Each row below holds a small network's activations on one input, seen along a few directions.
Each table varies a few parts of the input and shows all the possible inputs, shuffled.
Descriptions start from the smaller parts, as in this example, which fits no table here: ring(5) and (point or (values(2) and line(4)) or line(11)).
Shared parts are said once, and a part with two or three values counts as separate values.
In the rows, 128 means zero.

Other details of the inputs shift rows strongly along three fixed directions, in all tables alike. That doesn't count.

Table:
R1: [122 126 130 137  91 111 155 121  97  97 143 139 116 187]
R2: [ 71 150 129  46 122 140 181 121 136 121 158 124 172 137]
R3: [ 69 134 113  58  97 156 165 160 152  94 157 114 137 142]
R4: [101 120 176 156 168 128  63 107 111 144 159 144 115 117]
R5: [212 169 102 147 122 111 120 116 120 121  86 126 128 108]
R6: [120 134 134 136 103 103 164 124  89  95 123 150 139 180]
R7: [ 60 127 153  76 179 176  68 139 155 105 127 121 161  92]
R8: [109 117 170 162 147 136  54  98 128 110 108 148 100 140]
R9: [115 129 165 141 102 101 182 161 115  99 126 146 128 145]
R10: [182 117 102 169 139 119 135 149 125 142 133  88 130  97]
R11: [145 141  75  79 133 161 120 111 170 137 105  90 195 122]
R12: [130 121 146 120 109  96 166 126  93 101 112 150 132 183]
R13: [171 135  97 168 124 114 128 130 136 180 138 140 148 116]
R14: [ 59 124 154  83 159 184  71 136 183 105 117 140 135  91]
R15: [107 105 179 162 164 138  59 142 116 115 149 131 113 113]
R16: [127 106 157 126 106 107 174 167 108 106 143 152 118 156]
R17: [107 126 174 161 160 128  63 101 121 108  88 159 123 134]
R18: [100 118 162 145 184 117  77 107 104 142 125 149  85 106]
R19: [195 117 103 164 124 126 117 114 130 145 122 117 160 139]
R20: [122 111 143 126 118 101 182 159  95  99 137 126  92 143]
R21: [119 103 165 145 164 133  55 107 114 115 105 164 114 144]
R22: [176 131  99 163 144 109 139 114 120 172 142 101 132 101]
R23: [ 65 152 117  53 114 142 192 109 150 114 142 118 120 124]
R24: [125 125 145 137  86 117 169 109 102  95 122 134 101 171]
R25: [132 138  76  91 129 163 141 143 192 135 106  80 138  79]
R26: [110 103 181 161 170 141  66 142 115 113 144 147 127 109]
R27: [168 136  96 168 118 111 122 130 137 182 143 124 135 120]
R28: [122 116 159 125 113  96 176 170 101 106 128 146 128 154]
R29: [123 112 155 137 103 118 174 153  90 100 163 117 114 144]
R30: [181 127 112 163 132 116 131 123 132 179 148 126 158 113]
R31: [123 149  63  84 122 163 128 120 172 174 133  98 152  95]
R32: [192 118  98 164 118 130 117 109 119 146 120  96 138 133]
R33: [113 120 140 142  95 117 171 161  94 101 152 130 103 147]
R34: [ 95 121 168 165 169 128  65 152 112 114 119 156 126 109]
R35: [114 134 159 137 100 102 184 123 116 129 151 164 121 151]
R36: [ 56 126 152  83 153 181  65 136 183 107 122 124 121  95]
R37: [130 116 131 121 114 102 171 115  87  94 120 130  96 173]
R38: [ 99 177 129  36 109 145 177 154 139  67 127 126 128 104]
R39: [185 125  88 169 116 124 114 121 133 146 111 130 150 141]
R40: [172 125  87 174 132 118 132 156 129 144 122 102 119  99]
R41: [ 89 136 165 159 174 118  69 117 107 143 128 169 128 113]
R42: [177 132 112 151 137  96 133 135 132 186 111 135 151 117]
R43: [198 179 112 146 130 100 134 125 123 155 113 135 126  82]
R44: [120 129 119 138 109 108 169 113  83  88 132 129 103 170]
R45: [ 63 134 129  79 168 179  69  83 161  93  94 118 113 109]
R46: [137 139  54  85 114 174 114 111 169 139 107  88 153 120]
R47: [172 135 111 168 114 117 136 118 142 180 122 119 120 104]
R48: [117 120 158 142  90 116 179 153 111 101 139 130  97 141]
R49: [124 108 155 126 100 104 167 167 109 108 148 136 105 160]
R50: [132 133  71  90 123 170 125 159 188 143 126 106 171  97]
R51: [182 122 109 152 130 107 131 132 139 186 126 140 141 119]
R52: [ 84 137 120  54  94 159 170 108 160  86 122 134 148 162]
R53: [102 115 173 144 166 120  62 116 117 151 136 158  98 123]
R54: [149 127  68  69 118 161 110 117 184 146 102  94 155 134]
R55: [ 89 131 150 161 179 123  74 105 100 136 137 148  92 103]
R56: [148 132  71  81 120 169 111 108 177 139 125  80 172 129]
R57: [124 107 152 125 101 110 174 163  97 107 141 131  96 149]
R58: [ 65 157 132  52 109 137 186 120 156 121 134 138 156 134]
R59: [172 136 114 169 113 110 130 123 154 181 129 124 128 115]
R60: [101 114 170 144 167 126  69 111 106 151 129 153  90 112]
R61: [177 128 107 163 127 119 131 118 122 180 146 105 137 107]
R62: [190 122  89 165 135 120 125 105 117 138 116  92 134 127]
R63: [132 112 139 121  97 111 163 119  89 102 124 134 101 179]
Each input here is: values(3) and (point or (values(4) and line(5))).
- Changing only the values(3) part turns R58 into R9. The same change can be made to R47. Which row results? => R48
- Changing only the values(3) part turns R34 into R6. The same change can be made to R15. Which row results? => R56
- Which other rows does R1 become when the values(4) part takes its other values? List them by row number. => R8, R54, R56
- Which other rows does R52 become when the values(4) part takes its other values? List them by row number. => R19, R21, R39

Table:
R64: [101 108 179 152 129 122 118 124  83  94 146 143  96 157]
R65: [180 112 127 168 106  96 150 152 104 130 130 126 135 155]
R66: [165 119 133 177 102  93 161 163 119 151 145 140 130 136]
R67: [170 124  97 132 147 145  86 119 156 166 101 116 147 106]
R68: [185 129 124 163 113  93 159 129 103 132 121 137 119 148]
R69: [ 89 127 172 145 136 102 129 142  82 108 140 154  71 129]
R70: [122 138  85  61  91 145 186 111 151 120 139 104 143 144]
R71: [100 114 175 148 131 118 120 108  83 107 147 158  96 160]
R72: [173 127 127 171 106  92 162 118 103 148 141 123 118 140]
R73: [171 141 130 176 101  92 160 131 109 139 124 139 132 140]
R74: [111 156  81  57  94 132 189 126 144 130 126 101 130 134]
R75: [ 84 119 158 114 180 152  53 139 144 135 132 144 131  92]
R76: [ 41 143 133  43 126 158 153 107 127  74 135 141 135 151]
R77: [163 130  88 147 147 147  87 128 153 142  97 102 151  98]
R78: [172 126  96 130 147 139  88 113 158 159  98 115 142 100]
R79: [ 93 128 177 151 144 104 130 114  85 104 138 156 100 149]
R80: [111 142  90  64 100 135 194 119 152 128 134 102 153 138]
R81: [ 92 128 146 122 168 166  47 111 133 105 118 126 122 102]
R82: [113 147  99  68  94 142 197 153 167 122 140 112 144 123]
R83: [177 134 122 174  98  97 156 128 108 130 118 144 128 148]
R84: [ 98 108 181 154 124 115 113 138  96  91 137 157 109 164]
R85: [176 120 118 177 111  99 160 140 105 121 122 119 119 148]
R86: [173 120 100 134 145 143  86 130 159 147  97 100 142  97]
R87: [170 121 129 173 107  95 167 142 108 147 150 124 111 123]
R88: [ 86 141 150 120 173 157  52  97 133 127 126 136 127  96]
R89: [ 93 119 148 109 175 154  45 111 139 127 117 148 133 117]
R90: [176 133 133 169 113  91 166 157 102 138 135 136 128 121]
R91: [ 43 138 154  33 126 154 155 119 132  95 145 135 135 148]
R92: [122 151  83  63  91 147 185 115 145 115 138 110 153 142]
R93: [180 135 132 164 115  87 163 133 104 141 128 132 123 140]
R94: [157 142  92 145 152 138  92 115 152 164 104 111 155  92]
R95: [154 136  94 147 153 141  97 139 157 163 114 112 149  76]
R96: [174 117 116 171 109  93 161 119 104 137 122 132 119 150]
R97: [157 127 106 144 141 141  95 140 173 167 111 114 137  79]
R98: [ 90 117 179 152 140 109 128 116  84 114 141 156 105 154]
R99: [104 133  90  69 101 139 193 154 156 133 153 109 161 132]
R100: [102 122 188 140 139 101 127 116  85 106 136 158 101 146]
R101: [172 109 121 177 107 103 158 142 103 131 125 119 124 153]
R102: [ 91 121 185 152 128 105 119 125  96 113 144 167 114 159]
R103: [ 43 126 149  46 111 168 147 131 143  73 136 129 129 156]
R104: [111 136  96  66  95 149 195 145 154 135 158 101 146 125]
R105: [167 145 102 135 151 136  90 121 152 163 103 115 156  89]
R106: [121 133  94  67  84 147 185 137 163 105 123  99 147 143]
R107: [ 98 123 153 113 177 159  50 122 140 104 107 129 118 105]
R108: [159 139  98 145 147 145  94 135 156 165 126 109 143  74]
R109: [163 125  88 140 142 145  80 113 157 169 121 114 150 111]
R110: [ 95 123 187 150 128 104 126 115  96 106 134 161  99 149]
R111: [ 42 132 146  41 113 164 149 114 142  85 136 144 129 159]
R112: [122 132  89  65  89 149 184 127 152 108 138  89 143 141]
R113: [162 138  78 133 143 138  85 114 150 162  92 110 118  99]
R114: [ 94 104 172 155 135 113 117 134  86  92 141 151 111 164]
R115: [184 127 127 169 107  98 155 145  98 118 119 126 130 142]
R116: [170 115 114 173 109  94 155 129 103 144 132 138 134 161]
R117: [167 136  94 141 141 144  87 117 168 155  96 120 139 104]
R118: [177 129 134 167 117  90 168 158 108 140 137 133 117 124]
R119: [ 76 123 147 121 179 151  51 109 140 138 125 140 137 111]
R120: [180 123 121 175 105 103 156 135 104 122 134 115 113 146]
R121: [ 79 126 149 123 185 155  63 127 144 126 124 136 115  86]
R122: [ 98 131 180 149 138 108 126 110  85 105 150 152  94 147]
R123: [171 118 101 136 145 149  85 136 157 153 100 101 147 103]
R124: [152 121  98 146 153 145  97 142 161 176 118 109 144  84]
R125: [118 130  87  67  89 150 178 138 151 114 148  95 158 151]
R126: [ 38 138 148  41 121 160 153 108 131  97 158 128 129 148]
R127: [ 84 130 153 121 179 159  59 123 143 128 137 133 109  83]
R128: [109 136  93  67  95 143 189 150 155 135 165 106 155 130]
R129: [ 84 116 142 119 176 162  53 101 138 128 112 141 123 115]
R130: [154 123  97 145 153 139  99 135 163 169 115 107 139  78]
R131: [169 134 132 178 102  95 166 156 113 138 133 140 125 124]
R132: [ 93 121 180 150 133 107 119 116  84 116 160 157 110 156]
R133: [101 117 179 148 126 110 122 111  96  97 128 166  95 157]
R134: [ 98 121 165 145 130 109 118 130  78  87 123 143  73 150]
R135: [118 137 101  57 100 137 197 150 156 126 142 107 147 119]
R136: [ 86 120 148 119 165 158  44 110 149 127 115 151 131 120]
R137: [184 133 123 164 109  93 157 129  97 130 120 141 130 145]
R138: [109 137 101  68  89 146 195 155 165 132 143 112 150 128]
R139: [ 93 122 188 151 128 110 125 121  94 113 138 163 104 155]
R140: [117 143  97  56  99 134 185 136 151 133 142 112 168 145]
R141: [162 142 102 143 144 139  91 120 169 165 103 114 143  96]
R142: [ 98 106 174 153 135 112 123 123  86  86 130 145  96 154]
R143: [175 126 114 173 114  95 162 123 104 133 123 134 119 151]
R144: [162 124 107 136 152 143  95 148 161 175 117 112 144  81]
R145: [180 129 118 170 107  99 158 118 103 135 135 130 113 149]
R146: [166 134  97 147 135 149  84 133 163 140  94 109 149  98]
R147: [ 92 125 152 123 167 163  49 121 150 104 105 132 116 108]
- What is each input in this table made of? => line(4) and (point or (values(4) and line(5)))
- Changing only the line(4) part turns R94 into R95. The same change can be made to R139. Which row results? => R138
- Changing only the line(4) part turns R115 into R90. The same change can be made to R112. Which row results? => R87
- Which other rows does R64 become when the line(4) part takes its other values? List them by row number. => R71, R104, R126
- Which other rows does R131 become when the line(4) part takes its other values? List them by row number. => R73, R83, R146
- Which other rows does R125 become when the values(4) part takes its other values? List them by row number. => R65, R84, R114
- Which other rows does R123 become when the values(4) part takes its other values? List them by row number. => R64, R101, R103
